A small network was shown many inputs. Here are its activations along a few directions, one row for each input.
Each table varies a few parts of the input and shows all the possible inputs, shuffled.
A made-up example of a description, with smaller parts first: one of 5 places around a ring, together with either a single point or (one of 2 separate values, together with one of 4 places along a line) or one of 11 places around a ring.
Shared parts are said once, and a part with two or three values counts as separate values.

Other details of the inputs shift rows strongly along two fixed directions, in all tables alike. That doesn't count.

A family of inputs:
R1: [ 17  22  30  -1   5 -75   0  15 -19   1 -32  -7  19  -4  -3]
R2: [  3  -4 -15   7  22  55 -12 -21   7   6  23  -4  14  37 -29]
R3: [-42  20 -12  -1 -10 -17 -13   6  17  34  11   7 -58 -40  34]
R4: [-22   4 -31  -9  -2  28  -5 -17  32  18  18  14 -14  -4  -1]
R5: [-26  11 -14 -19 -19 -37  -5   5  11  43  10  21 -27 -47  50]
R6: [  7  11  27  -8   0 -65  -3  23 -16  18 -33   6  11 -18  10]
R7: [  8 -48 -27  -6  24  53   4  -7   7 -32  15  -6  38  40 -20]
R8: [ 37 -22   6   3  16  69 -10 -24   8 -20   8 -20  36  45 -41]
R9: [ 27   0  51   1   9 -27 -11  19 -34 -18 -23 -31   2   6 -18]
R10: [ 33  14  25  42 -25 -52  36  33 -41 -34 -15  42   3 -19 -13]
R11: [-40   7 -50  -8 -13  28   1 -29  47  49  37  20 -44 -27  47]
R12: [  0 -26 -20  10  12  52 -15 -17  -6 -20  22  -9  35  49 -53]
R13: [  1   2  26  43 -25  -4  31  31  -8 -28   4  42  13   8  -6]
R14: [ -1   3 -17  -5 -16  43   2 -30  33  39  24  -6 -19  -7  37]
R15: [ 10 -29 -30  -1  15  59  -2 -16   5 -45  12 -12  36  36 -37]
R16: [ -3  19   9 -17  -7 -66  -1  31 -21 -28 -36  -8 -11 -25  15]
R17: [-47  37 -12  -1 -19 -16 -12  -3  20  66  14  11 -78 -68  68]
R18: [-28  -9 -45 -14  -9  33  13 -17  34   9  28  -4 -16 -10  36]
R19: [ -1  -4  31  -9  11 -69   6  31 -46 -43 -36 -24   3  -5 -21]
R20: [ 26 -30   5   3  17  53  -3 -18   7   5   4 -11  27  30  -5]
R21: [ 39  11  65  -8   4 -62  -2  17 -48 -31 -55 -21  18  12 -23]
R22: [  2  10   1  -3  11  15   3 -15  11  10  -2   0  14  12 -27]
Each input here is: either one of 2 separate values or (one of 4 places along a line, together with one of 5 places along a line).
What sort of input is R13?
> one of 2 separate values

A family of inputs:
R23: [ 10   9  43 -16  -4 -49   4  21 -20  -4 -36 -22  -8 -20  15]
R24: [-28  17   2 -13  -8  -3 -10   1  20  41  13  -4 -57 -31  55]
R25: [ -7   2 -27 -16   3  31   0 -23  32   7  10 -11  13  15   0]
R26: [-17   3 -29 -13  15  26  -4 -23  31  19  21  -8   0   6 -10]
R27: [  5 -11 -14  -4  16  45 -22 -13   0   9  19  -3   0  18 -14]
R28: [ 54   0  51  32  -5 -37  19  21 -40 -53 -29   8  59  32 -56]
R29: [  5   2 -16  -2  13  39 -14 -22   1   5  15  -9  -8  13 -12]
R30: [-22 -25 -35  17  -4  42  14   1   4 -15  30  14   4  14   5]
R31: [-23  18  11  -7 -35 -84  30  36 -19 -15 -27  18 -31 -58  46]
R32: [-20 -20 -32  15   3  41   5   6   8 -21  30  25  -4  14 -16]
R33: [-31   3 -30 -11  -6  16 -21 -16  27  46  22   7 -26 -21  27]
R34: [ 26 -12 -10   1  17  59 -12 -23  -2 -23   6 -19  28  40 -31]
R35: [ -3 -10 -17  -3   8  24 -13 -24  11   4  15 -14   8   9 -20]
R36: [ 21 -25   6  39   6  49  12  -9  -1  -9  28  23  31  39 -23]
R37: [  7   1  19  16  -1 -65  17  32 -41 -60 -32   7  18  -1 -38]
R38: [-36  22 -27 -32 -18 -17  10  -3  35  55  -6   6 -43 -38  70]
R39: [ -4  -3 -19  -8   3  25 -11 -13   8  33  19  -4 -28  -9  32]
R40: [ -5  14 -16  34 -21  35  15  -8  22  29  28  31 -26  -5   1]
R41: [  6 -33 -13  -7  38  37  -9 -11  17 -10  19 -12  37  49 -27]
R42: [-28  10 -43   0 -36  26  22  -3  29   5  26  24 -40 -28  38]
R43: [  4  28  25 -25 -21 -80   7  24 -23  24 -37 -12 -31 -60  50]
R44: [ 33 -28  36   1  22 -58 -15  12 -35 -37 -37 -21  52  31 -35]
R45: [-32  11 -25 -19   2  -1 -14  -5  29  40  15   5 -18 -23  23]
R46: [ 48  -7  58  28  -6 -48  23  28 -43 -39 -39  13  54  23 -36]
R47: [-10  49  31 -19 -26 -69  -2  21 -11  15 -34 -15 -41 -58  45]
R48: [ -1   1   9   0  18  39 -10 -16   4  -7   9 -19  -9  23 -27]
R49: [ 21  -9  56   7  31 -28 -22  22 -45 -47 -33 -24  35  33 -56]
R50: [ 24 -22 -14  -2  17  47  -8 -24  11 -25   3 -16  36  36 -35]
R51: [  7  16  32 -26 -11 -90   4  18 -24  10 -53  -3  -4 -46  33]
R52: [ -4   0 -10  33 -10  48   4  -5  14  22  34  34  -2   3  -4]
Changing only one part turns R44 into R35. The same change can be made to R36. Which row results?
> R40
What do these inputs look like to the network?
> one of 5 places around a ring, together with either one of 2 separate values or one of 4 places along a line
Which other rows does R27 become when the place on the ring of 5 takes its other values? List them by row number.
> R29, R34, R39, R43
Which other rows agree with R51 in the place on the ring of 5? List them by row number.
> R23, R31, R38, R43, R46
Which other rows does R30 become when the choice among 2 separate values takes its other values? List them by row number.
> R36
Which other rows does R49 become when the place on the line of 4 takes its other values? List them by row number.
> R27, R33, R45

A family of inputs:
R53: [-30   2 -12  -8 -24 -15  23  12  12  17   2  17 -35 -39  48]
R54: [ -3   8   8  19 -10 -16   2  19 -16  15   4  16 -16 -13  17]
R55: [ -6  20  14 -23   2  -7 -25  -9   2  27 -15 -13 -20 -20  27]
R56: [ 31 -24  42  16   4  -5  17  16 -28 -33 -12   2  38  27 -32]
R57: [-27  17 -18 -30  -5 -21  -3  -4  23  35   0 -25 -37 -27  42]
R58: [  1 -11  12  15   8 -20  -3  11 -17 -43  -7   2  27  20 -44]
R59: [  1   3  13  11 -10 -14  11  19  -9  16   1  18 -19 -15  21]
R60: [-12  27   5 -18  -3 -18  -7 -12  17  47  -4 -20 -42 -27  43]
R61: [-41  -8 -58 -32   6  90 -23 -31  50  40  40 -11 -28   1  30]
R62: [  4 -15 -18 -10  27  96 -23 -37  38  20  37 -23   0  39  -2]
R63: [ -3  -9  10  15   6 -26  -3  17 -22 -35   3   4  20   6 -23]
R64: [  0  13   4 -22   2  -6 -24 -12  -3  31  -5 -10 -23 -24  19]
R65: [  8  24  14  14  -7 -11  14   9 -12   3 -11  12   1  -2 -13]
R66: [ -3  24  10  12 -12 -13   5   4   3  14  -1  20 -23 -13  -4]
R67: [-12   0 -23 -11   0 -36   5  -6  23  28  -9  17  14 -16  21]
R68: [ 18 -23  12 -22  28 -19 -23   6 -24 -33 -21 -32  39  20 -45]
R69: [ -9  21  -8  -3  -4 -26  15   9   1  -9  -6  13 -10 -18   1]
R70: [  2  -6   8  11   7 -19   4   9 -14 -42 -16   4  22  21 -47]
R71: [-10  -5  -8   8   0 -25   2  17 -22 -17   2  12  -4  -2   5]
R72: [ 10   3   0   5  -4 -19  15  10  -8 -35 -17   1  16  -1 -13]
R73: [ 21  18  12  10 -30 -13  13   6  -6   0  -6   9  -7 -16  17]
R74: [ 25 -13   1  12  -7 -11  12   7 -19 -49 -21  -7  28  15 -21]
R75: [ 30 -10  29  -2  33 -12 -18 -11 -25  -8 -25 -33  22  20 -35]
R76: [-21  21   1  22 -20 -15  -1  11   7  33  12  18 -40 -40  34]
R77: [  1   8  24  23  -8 -12  -2   6 -13  -8  -4  10   7   6 -26]
R78: [ 13   5  18   8 -22  -5  16   4 -11   1  -3  11  -1  -8  16]
R79: [  3 -39 -36 -14  35  82 -18 -36  20  -5  34 -31  20  45 -38]
R80: [  8 -23 -36   4  10  74  -4 -40  49  40  40  23  28  36  -4]
R81: [  7  28  10   5 -23 -11  15   6   1  11  -4  15 -13 -28  17]
R82: [ 10 -26  12   9  14 -18  10  22 -31 -45 -15   2  33  24 -27]
R83: [ -8 -29 -34 -22  28  90 -20 -27  37  -5  35 -30  17  49 -15]
R84: [ -8   1  -8  -2 -22 -18  18   5  -4 -10  -7  10 -14 -20  30]
What do these inputs look like to the network?
> one of 2 separate values, together with either a single point or one of 5 places around a ring or one of 10 places around a ring
Which other rows does R78 become when the choice among 2 separate values takes its other values? List them by row number.
> R84
Which other rows does R83 become when the choice among 2 separate values takes its other values? List them by row number.
> R62

A family of inputs:
R85: [-14   7  20 -21   0 -97 -10  22 -30  -8 -44 -15 -14 -40  20]
R86: [-18  -5 -42 -11   7  62  -8 -25  61   9  29  -5  10  16 -12]
R87: [  7  12  10  -1   6  -1 -18 -10  -8  13   8 -10  -3   2 -16]
R88: [  3  -3  -8  -5   2  55  -6 -31  27  40  15  -9 -19   5  11]
R89: [-14  18  10   2  -8 -27  16  14  -5  -1  -5   0 -28 -20  16]
R90: [  3  -1 -26   7 -14  32   2 -14  15   0  18   6 -17   2  12]
R91: [  3  17  12  -5  -9  -2 -12 -15   5  35  -2 -10 -23 -16  10]
R92: [ 17  -2  27  19   5 -34   9  15 -21 -34 -16  -7  14  23 -25]
R93: [-15  -3 -13  14 -14  42  -3 -12  19  17  22  14  -2   0  18]
R94: [-20  24   5   3 -21 -59  21  15   4  31  -4  22 -33 -48  41]
R95: [ -5  20 -10  -7 -25 -51  10  13  -6  26 -15  25 -26 -48  32]
R96: [ 17  -3   5 -13  15  16   0  -1   7   6   1 -10  17  20  10]
R97: [  2 -17  -9  24   8  39  13 -13  12  -8  22   1  17  28 -18]
R98: [ 16 -30  18 -16  16 -38  -7   9 -27 -35 -23 -29  36  19 -20]
R99: [-19  24 -27   3 -33  -3  10 -12  20  35  12  19 -40 -49  56]
R100: [  7   5  -4  -2  -8  -2   7   4 -10 -17  -6  -2  -6 -12  -2]
R101: [ 12 -41 -18 -10  20  56  -6 -12  12 -11  21 -27  39  47 -19]
R102: [ 19  -9  39  11   5 -41  -1  20 -32 -30 -25  12  42  11 -27]
R103: [ 13 -10  35   3   8  -6  -4  20 -31 -45 -22  -7  28  19 -37]
R104: [-15  26 -11 -19 -10  13   2 -13  32  62   5   5 -50 -37  64]
R105: [  5   1  26   2   8 -26  15  21 -23 -35 -16 -10   5   8 -24]
R106: [  9  -2  -9   7  -8 -10  10  -2  -5  -1   2  15   8 -12   1]
R107: [-17   3 -12   1 -13  13  -1   5  12  30  11  27 -16 -14  22]
R108: [  0  24  38   4 -21 -77  -5  28 -24 -10 -33   9 -13 -27  22]
R109: [-24   4 -40 -19   4  38   1 -29  34  17  15  10   4  18   2]
R110: [ -7  -1 -31  -7 -10  50   7 -10  13   2  20   1 -24  -8  10]
R111: [  0 -30 -21   5  40  52 -26 -14   0 -22  19 -16  21  40 -40]
R112: [ 10   9  20   4  26 -34 -24  14 -33 -17 -16 -14  19   8 -34]
R113: [ 26 -27  15  19  22  -8  12  14 -20 -30  -8   4  43  43 -56]
R114: [ -1 -13   2   6   4  47  -6  -1   3 -19  16   1  10  24 -18]
What do these inputs look like to the network?
> either one of 2 separate values or one of 10 places around a ring or (one of 3 separate values, together with one of 6 places along a line)
Which other rows does R100 become when the choice among 3 separate values takes its other values? List them by row number.
> R89, R114
